Each row below holds a small network's activations on one input, seen along a few directions.
Each table varies a few parts of the input and shows all the possible inputs, shuffled.
A made-up example of a description, with smaller parts first: one of 5 places around a ring, together with either a single point or one of 11 places along a line or (one of 3 separate values, together with one of 6 places along a line).
Shared parts are said once, and a part with two or three values counts as separate values.
In the rows, zero is written as 128.

Rows:
row 1: [132  95 166  74 173 118 124 170 135 140 117 155 144 159 107  75 101 102
 145]
row 2: [133 170 117 158 103 134 172 103 124 179 157 101 130  65 125 129 112 188
 113]
row 3: [105 175  55 184  72 114  36  94  97  38  96  93  70 150 212 188 202  71
 140]
row 4: [162 185 141 135 105 102 128 114 111  86 123 113  97 114 134 131 157 168
 130]
row 5: [160 209 148 107 131  86 126 134 104 125 127 111  91 100 135  72 114 156
 146]
row 6: [144 204 131 120 142 101 150 125 122 184 145  94 115  70 119  73  84 174
 131]
row 7: [121  53 139 131 129 166 162 127 149 126 141 165 159 151  99 170 125 120
 111]
row 8: [149 168 120 163  87 134 165  92 118 111 151 120 107  92 126 168 138 175
 113]
row 9: [116  91 150  86 185 133 146 161 153 200 135 139 168 130  92  76  69 120
 130]
row 10: [106  56 137 125 147 167 169 139 155 195 147 146 183 124  98 131  98 133
 111]
row 11: [ 75  60  72 152 115 147  33 129 127  51  85 138 123 207 182 189 191  16
 138]
row 12: [134  71 159 102 147 134 125 149 141 101 113 158 150 173 107 132 144 114
 129]
Question: Describe the family of inputs behind these rows.
Answer: one of 2 separate values, together with either a single point or one of 5 places around a ring
Question: The inputs of row 2 and row 10 match in every part but the choice among 2 separate values. If row 8 is changed in the same way as row 2 into row 10, which row does it become?
Answer: row 7

Rows:
row 13: [161 114 175  83 171 130 172 138 149 144 150 170 130 149  81 117  65 133
 122]
row 14: [ 97 159  78 147 160 109  76 102 139 127  97  75 129 111 123 115 147 110
 118]
row 15: [ 84   6  94 195  97 214 188  85 166 146 153 149 200 122  91 236 159 139
  74]
row 16: [127 124 123  97 169 133 151 147 149 173 160 149 126 137 101 127  40 101
 133]
row 17: [ 99 122  87 119 163 130 105 114 129  98 126 144 103 139 112 121  87  43
 130]
row 18: [158 167 141 140  87 114 164 110  94  66 136 140  97  95 114 125 161 165
 130]
row 19: [129 146 107 151 119 110  50 119 144  95  93  84 119 172 171 191 182 131
 125]
row 20: [149 109 150  93 155 119 141 133 133  55 124 171 116 163  78 128 122 103
 136]
row 21: [148 144 141 119 151  97 110 123 141  82  95  98 141 132  90 123 181 171
 119]
row 22: [128  86 167 104 121 122 131 160 106  98 100 149 150 143 122  80 181 128
 146]
row 23: [171 171 168 131 102 129 191 116 112 152 159 137 111  76 117 114 100 196
 120]
row 24: [159 150 168 110 166 109 139 129 161 169 122  96 156 116  94 110 122 201
 106]
row 25: [108 182  76 165  97 126 134  85  92 110 140 114  86  80 151 115 128 105
 129]
row 26: [132 110 115 125 126 137  79 134 135  65 126 154  93 200 161 195 125  63
 137]
row 27: [ 78 100 101 132 129 133  94 140 104 141 101 127 139 120 157  71 145  69
 143]
row 28: [136 184 116 143 101 133 173 120 112 182 171 117 109  70 137 122  77 165
 133]
row 29: [142 172 105 169  54 127 109 104 101  79 136 125  75 139 197 191 166 122
 135]
row 30: [106 101 139 110 133 135 138 172 126 215 138 129 160 115 146  76  98 128
 147]
row 31: [112  89 131 135  89 136  66 158 109 108  99 137 131 177 205 148 182  88
 151]
row 32: [140  90 192  96 135 132 159 164 124 186 129 147 163 127 126  67 123 159
 134]
row 33: [125 162 116 125 163 112 119 135 161 198 133  76 154 106 113 119  97 169
 120]
Question: Describe the family of inputs behind these rows.
Answer: either a single point or (one of 4 separate values, together with one of 5 places around a ring)
Question: Change only the choice among 4 separate values in row 25. List by row number the other rows that result.
Answer: row 14, row 17, row 27

Rows:
row 34: [131 108 162 122 131 137 157 140 135 192 132 123 164 106 121  92 125 173
 120]
row 35: [146 173 144  92 142  89 111 150 103  98 116 130  94 136 133  71 123 114
 157]
row 36: [ 91  80 101 137  95 138  70 144 104  82 103 154 113 182 193 141 175  36
 153]
row 37: [107  92 122 132 144 144 138 142 154 187 133 111 175 120 112 130 123 148
 118]
row 38: [117  66 136 107 164 148 131 139 149 121 125 161 151 157  94 133 106  90
 118]
row 39: [119  94 111 152 122 162 171  95 145 128 153 145 141 123 100 178 119 130
 100]
row 40: [105  85 126 103 164 142 132 159 145 174 139 142 156 137 111 108  80  97
 135]
row 41: [105 141 101 108 165 111  88 147 135 152 120 113 122 138 134 101  89  84
 145]
row 42: [146 117 171  87 138 119 154 159 114 121 131 163 131 134 107  80 112 129
 149]
row 43: [148 121 168 117 118 120 158 143 123 133 124 131 150 114 108 103 153 180
 132]
row 44: [153 155 140 127 129 104  98 121 135  81 106 106 117 149 131 150 169 152
 125]
row 45: [ 95 105  79 186  56 163  98 108  95  83 124 137 105 135 197 189 178  81
 134]
row 46: [120 151  87 159 124 135 123  84 136 104 135 115 109 119 124 171 126 116
 111]
row 47: [129 102 166  93 152 135 153 156 126 179 139 154 145 125 120  70  83 122
 138]
row 48: [118 129 109 141 147 121  91 109 147 110 102  98 138 139 120 148 157 126
 113]
row 49: [109 170  76 155 123 128 123 107 132 156 145  99 115  98 139 146  99 124
 125]
row 50: [117  72 133 137 145 149 138 120 157 134 121 129 170 141  96 155 149 141
 102]
row 51: [ 92  86 100 166  76 145  71 129 108  90  95 120 136 159 196 165 211  89
 135]
row 52: [155 118 144 140 103 146 173 109 131 100 152 155 120 129 107 183 128 157
 112]
row 53: [150 198 122 140 100 107 140 113 100 101 140 116  86  89 137 118 130 155
 135]
row 54: [149 177 141 120 122  92 113 134 112 108 109  99 116 112 135  94 162 165
 139]
row 55: [149 142 148 134  95 134 188 121 110 127 155 147 120  92 111 128 121 169
 127]
row 56: [134 187 117 146 112 121 142 108 112 162 145 110 103  81 148 110 102 147
 124]
row 57: [109 114 100 149 120 157 171 117 142 181 164 126 147 101 115 153  92 136
 115]
row 58: [150 150 141  98 148 101  96 137 128  71 112 138  95 172 128 127 130 100
 143]
row 59: [132 130 142 139 108 150 189 117 123 186 163 138 135  85 124 116  93 161
 115]
row 60: [130 159 140  98 156 104 109 146 114 158 121 124 111 125 144  63  94 107
 147]
row 61: [133 165 137 127 135 108 111 131 123 169 114  93 132 102 146  86 134 158
 128]
row 62: [117 123 112 112 166 118  87 127 139  99 107 130 117 158 117 126 116  75
 129]
row 63: [151  93 167  93 145 130 140 148 137  94 127 172 131 171 104 136 120 116
 133]
row 64: [156 175 119 147 106 119 124 100 123  74 138 123  87 126 132 173 136 142
 121]
row 65: [107 148  97 136 146 114  91 131 143 163 113  82 143 117 136 124 130 135
 128]
row 66: [153  97 165 123 126 131 144 131 144 106 121 140 150 151 105 158 160 167
 116]
Question: The inputs of row 63 and row 66 match in every part but one. If row 40 is changed in the same way as row 63 into row 66, which row does it become?
Answer: row 37
Question: Describe the family of inputs behind these rows.
Answer: one of 3 separate values, together with either a single point or (one of 2 separate values, together with one of 5 places around a ring)
Question: List by row number the other rows that have the choice among 3 separate values in common with row 64.
Answer: row 39, row 45, row 46, row 49, row 52, row 53, row 55, row 56, row 57, row 59
Question: Change only the choice among 3 separate values in row 60. List by row number the other rows that result.
Answer: row 56, row 61
